A small network was shown many inputs. Here are its activations along a few directions, one row for each input.
In each table, some parts of the input vary, and every possible input appears once, in random order.
A made-up example of a description, with smaller parts first: one of 4 places along a line, together with either a single point or one of 9 places around a ring or (one of 3 separate values, together with one of 5 places around a ring).
Shared parts are said once, and a part with two or three values counts as separate values.
In the rows, 128 means zero.

Other details of the inputs vary at random and push rows far along two fixed directions, the same in every table; ignore that.

Table:
R1: [ 86 110 107 119 113 168 102  73 154 146 169 113 178 157 124 116]
R2: [120 147  83 115 146 175 159  74 147 169  86 147 126 173 121 138]
R3: [101 124  83  77 123 184 121 108 159 112 152 105 161 142 149 129]
R4: [140 117 127  97 113  83  89 176 125  80 174  88 129  92 142 150]
R5: [101 140 104 106 121 192 113 103 158  87 153 139 175 118 159 107]
R6: [ 99 147  78 131 145 180 152  78 148 188  95 137 117 169 119 134]
R7: [142 109 151 108 121  91  87 173 124  73 174  98 138  79 145 116]
R8: [129 130 163 166 144 109 144 149 106 162  94 130  94 130  99  94]
R9: [106 136 107 122 108 163 107  65 152 112 167 143 194 146 134 135]
R10: [159 147 123 141 143  83 143 136 122 151  89 141  89 128 110 159]
R11: [141 169 126 137 137 103 157 163 113 126  90 151  80 120 129 147]
R12: [151 131 170 149 147 108 152 141 106 145  91 140  99 131 100 102]
R13: [109 104 124 102 111  93  93 190 117 104 189  76 116 107 129 134]
R14: [124 136 149 148 156 118 148 172 110 155  91 128  80 119 121  96]
R15: [147 160 122 147 135  87 148 139 107 138 100 160  87 133 109 161]
R16: [132  95 153  99 124  98  99 182 115  78 182  97 134  96 132 107]
R17: [151 132 159 147 142  86 148 126 107 161 101 144 100 150  99 129]
R18: [137 114 165 133 100  89  87 156 112  68 188 121 148  97 120 117]
R19: [162 145 155 158 139  78 142 120 119 157  94 147 108 130 108 138]
R20: [132 159 124 143 146 192 149  64 157 158  71 155 149 138 131 103]
R21: [117  34 114 143  74 211 147  99 129 118 139 126 185 132 208 176]
Description of these inputs: either a single point or (one of 4 places along a line, together with one of 5 places around a ring).
Change only the place on the line of 4 in R12. List by row number the other rows that result.
Answer: R8, R18, R20
Start at R12 and move only the place on the ring of 5, one step at a time. The first step leads to R16. Which rows follow, in order?
Answer: R3, R2, R17

Table:
R22: [122 109 127  99 113  93  90 154 125  95 190  95 141 119 122 135]
R23: [134 112 135 140 125 128 148 126 118 145 111 135 120 138 135 140]
R24: [118 118 125 108 109  93  86 154 126  91 191 102 142 113 124 136]
R25: [131 121 135 150 120 129 144 126 118 141 113 141 121 132 136 141]
R26: [133 142 138 136 138 127 134 125 125 131 114 141 121 129 115 112]
R27: [127 131 136 136 140 128 133 130 126 147 113 124 115 130 114 109]
R28: [134 108 131 145 126 130 143 127 119 150 110 130 118 135 132 140]
R29: [126 139 117 126 139 120 132 130 129 148 115 123 108 136 114 129]
R30: [125 144 138 140 137 127 134 129 125 138 116 137 119 128 120 111]
R31: [ 90 114  76 107 108 240 121  39 175 121 146 136 211 157 162 133]
R32: [128 132 122 120 138 154 153 164 126 118  97 128 102 108 160 124]
R33: [122 101 146 109 114 100  91 154 122  94 188  96 147 114 123 115]
R34: [139 146 142 135 140 122 132 123 131 131 110 139 124 123 121 114]
R35: [139 154 123 125 139 114 132 123 133 132 112 138 118 127 121 134]
R36: [146 125 138 144 124 124 142 119 123 134 106 142 128 127 136 143]
R37: [133 150 119 127 138 119 134 126 127 132 116 139 113 134 114 132]
Describe the family of inputs behind these rows.
Answer: either a single point or (one of 3 separate values, together with one of 5 places along a line)

Table:
R38: [129 110 138 113 102  35  62 212 100  65 223  87 105  87 106 147]
R39: [123 128 100 148 128 165 155 125 135 159  84 134 114 129 149 148]
R40: [111  75  89  85  96 174  93 119 156  95 185  83 183 118 164 150]
R41: [130 157  96 107 158 146 147 112 140 146  94 136 106 153 111 130]
R42: [161 144 182 149 149  29 139 211  75 120 117 137  51 109  74 102]
R43: [133 154 121 123 159 152 135 108 147 154  87 130 117 130 112  91]
R44: [130 133 105 120 145 149 154 114 142 163  86 130 111 137 148 140]
R45: [128  87 146 120  92  39  78 216  89  73 221  90 112  87 138 154]
R46: [134 116 136 139 141 174 156 113 135 153  80 129 122 127 141 110]
R47: [128 154 108 114 144 143 149 111 148 163  87 123 112 141 136 137]
R48: [107 169 105 134 133 149 149 118 135 156 101 143 107 145 134 139]
R49: [145 111 131 141 130 155 157  94 121 153  86 149 131 157 126 141]
R50: [165 110 164 154 124  40 165 222  62 126 111 134  45 112 109 157]
R51: [167 147 175 176 135  13 126 188  75 137 124 143  56 106  74 138]
R52: [205 144 187 149 140  25 146 203  90 105  86 144  64  75 124 145]
R53: [159 161 128 118 148 154 162 105 135 115  76 168 130 127 144 134]
R54: [103  74 113 108  82 165  95  94 136  85 200 116 199 142 141 141]
R55: [141 125 129 141 140 139 148  89 141 169  88 142 130 144 133 134]
R56: [142 150 118 127 152 135 143  86 134 154  99 147 126 155  96 124]
R57: [128 151 136 125 149 153 146 109 148 160  87 126 124 134 129  98]
R58: [115 142 101 140 140 150 148 118 139 162  89 136 112 132 151 141]
R59: [111 161 107 117 137 145 161 117 132 149 101 145 110 158 125 135]
R60: [145  93 154  89 106  29  81 209  98  69 213  72 118 102 119 151]
R61: [105 111 107  75 125 165  77 107 156  79 198  93 190 130 123  93]
R62: [ 87  93 118  91 107 172  96 114 146  82 205 110 192 131 148 102]
R63: [117 134 100 148 122 169 161 125 124 152  96 146 108 139 146 146]
R64: [140 176 123 147 134 157 155 110 136 117  84 177 124 118 149 134]
R65: [149  96 139  93 112  27  62 205 111  72 207  67 110  83 109 144]
R66: [113 160 133 144 144 155 139 114 144 159  88 133 126 128 131 101]
R67: [121 139 126 161 129 144 148  95 129 163 104 162 126 148 131 135]
R68: [191 153 183 170 136  26 140 208  88 103  89 149  65  71 126 147]
R69: [114 131 132 158 130 179 157 119 122 146  94 149 118 131 140 110]
R70: [ 97 109 114  96  94 146  88  89 148  91 211 111 201 147 128 131]
R71: [109  75  91  79 100 176 101 120 144  85 191  92 185 132 156 150]
R72: [118 123 135 141 135 176 169 119 119 140  94 151 121 144 130 108]
R73: [116 166  91 132 149 145 133 115 147 155  89 133 106 131 120 133]
R74: [114 163  94 116 148 147 150 115 136 141 102 149 103 155 108 129]
R75: [ 83 100 116 107 102 175  82 116 147  89 204 108 190 118 157 105]
R76: [120 125 132 158 136 175 151 117 132 152  82 135 123 122 144 111]
R77: [ 85 125 105  99 111 170  66 112 153  83 205 105 184 117 127  96]
R78: [143  95 171 135  91  19  62 186 103  85 215  81 140  86 114 147]
R79: [176 103 186 192 118  27 137 193  72 142 100 130  65  99 110 153]
R80: [127 151 138 119 153 154 154 111 137 149  93 135 125 149 122  98]
R81: [ 88  97  88  80 100 162  98 116 145  85 204 106 181 139 156 139]
R82: [157 146 166 157 136  18 135 215  87 143 105 115  47  97 111 152]
R83: [120 161 127 155 128 138 145  93 132 163 106 154 128 150 119 132]
R84: [112 102 116  87 104 146  84  86 153  95 203  98 204 145 132 133]
R85: [161  89 160 113 107  18  58 179 105  80 214  78 132  86  94 138]
R86: [117 163 119 142 154 155 128 113 144 154  88 137 119 124 113  94]
R87: [157 141 197 151 139  28 149 213  75 126 116 134  58 113  90 109]
R88: [130 130 135 131 151 159 150 111 143 159  86 133 123 130 141 102]
R89: [125 131 128 143 132 141 159  94 126 156 104 165 130 160 122 133]
R90: [108  72 123  91 108 186  98 114 143  79 190  94 193 125 151 113]
R91: [144 168 126 128 137 154 166 108 131 111  84 180 127 130 140 132]
R92: [146 112 129 148 126 152 150  91 132 163  79 139 129 143 134 140]
R93: [103  86 120  83 118 171  92 111 151  86 197  97 195 129 152 104]
R94: [126 126 126 169 117 157 153  97 121 156  96 158 124 146 132 141]
R95: [140 147 130 136 138 132 144  87 145 170  92 134 131 145 121 131]
R96: [107 165 134 143 138 159 145 116 134 154 100 147 121 138 126 100]
R97: [129 133 106 114 149 151 162 116 131 153  92 139 112 153 141 140]
R98: [114  80 115  92 105 152  87  89 149  95 200 107 202 143 144 137]
R99: [127 134 125 162 134 140 142  93 138 168  91 148 131 139 136 135]
R100: [129 159 113 153 144 134 129  89 141 164  96 144 127 134 106 126]
R101: [115 139 131 150 146 161 144 116 139 159  88 140 124 125 144 104]
R102: [101 113 100  94 104 147  78  86 149  85 212 114 194 142 111 125]
Describe the family of inputs behind these rows.
Answer: one of 5 places around a ring, together with either a single point or (one of 3 separate values, together with one of 4 places along a line)
The inputs of R87 and R80 match in every part but the place on the ring of 5. If R42 is changed in the same way as R87 into R80, which row does it become?
Answer: R61
Change only the choice among 3 separate values in R87. List by row number the other rows that result.
Answer: R59, R70
Change only the place on the line of 4 in R58. List by row number the other rows that result.
Answer: R39, R73, R82
List by row number the other rows that have the place on the ring of 5 in common with R94.
Answer: R38, R45, R48, R51, R63, R64, R67, R69, R75, R77, R83, R96

Table:
R103: [129 163 108 121 139 134 136 121 138 126 109 144 118 130 124 133]
R104: [142 118 157 131 122  27 108 224  82 102 167 103  70  97 101 137]
R105: [141 131 110 106 146 122 133 106 144 159 107 111 120 146 115 139]
R106: [116 127 109 136 126 150 150 134 122 142 112 136 111 137 139 141]
R107: [146 109 114 119 136 128 144 109 135 159 100 118 124 146 133 155]
R108: [152 119 163 154 135  99 145 161 107 140  96 131  96 109 130 123]
R109: [114 113  98 101 101 158 100 113 146  82 175 117 175 119 156 150]
R110: [126 148 119 117 149 149 139 134 137 131 103 129 113 123 131 110]
R111: [137 115 147 143 132 148 145 113 127 141 103 138 135 131 132 113]
R112: [135 141 124 135 126 137 147 115 129 129 107 150 129 132 141 145]
R113: [141 130 136 148 125 134 141 100 126 136 111 154 137 137 126 137]
R114: [132 126 123 127 135 158 148 136 130 129  99 132 118 121 149 126]
R115: [111 109 128 102 119 156  89 104 150  99 177 103 184 124 128  98]
R116: [162 130 171 130 121  14 104 206  89  88 165 117  89  93 104 140]
R117: [120 115 133 151 123 142 144 111 119 151 117 142 127 147 123 129]
R118: [110 149 117 128 137 138 139 126 129 146 119 135 114 144 119 121]
R119: [116 123 123 149 123 143 142 119 123 153 114 137 121 139 133 134]
R120: [111 145 120 139 136 135 132 119 131 154 118 132 118 142 114 119]
R121: [116 139 130 140 135 134 134 110 126 153 121 137 124 150 104 113]
R122: [136 152 132 136 137 126 131  99 133 137 116 149 134 139 108 121]
R123: [135 123 146 151 126  95 152 165  98 143 112 137  86 128 125 141]
R124: [110 130 108 104 112 143  83  99 154  95 182 114 180 123 132 127]
R125: [111  97 120 100 108 169 104 120 147  91 171 106 178 118 162 121]
R126: [114  97 135  84 108 113  68 157 136  63 217  80 171  98 138 111]
R127: [127 144 133 130 146 142 132 120 139 142 105 128 125 125 124 103]
R128: [136 137 127 145 124 135 139 108 131 137 107 148 132 129 136 143]
Describe the family of inputs behind these rows.
Answer: one of 2 separate values, together with either a single point or (one of 3 separate values, together with one of 4 places along a line)
The inputs of R108 and R127 match in every part but the choice among 2 separate values. If R123 is changed in the same way as R108 into R127, which row does it become?
Answer: R118
Change only the choice among 2 separate values in R117. List by row number the other rows that result.
Answer: R121
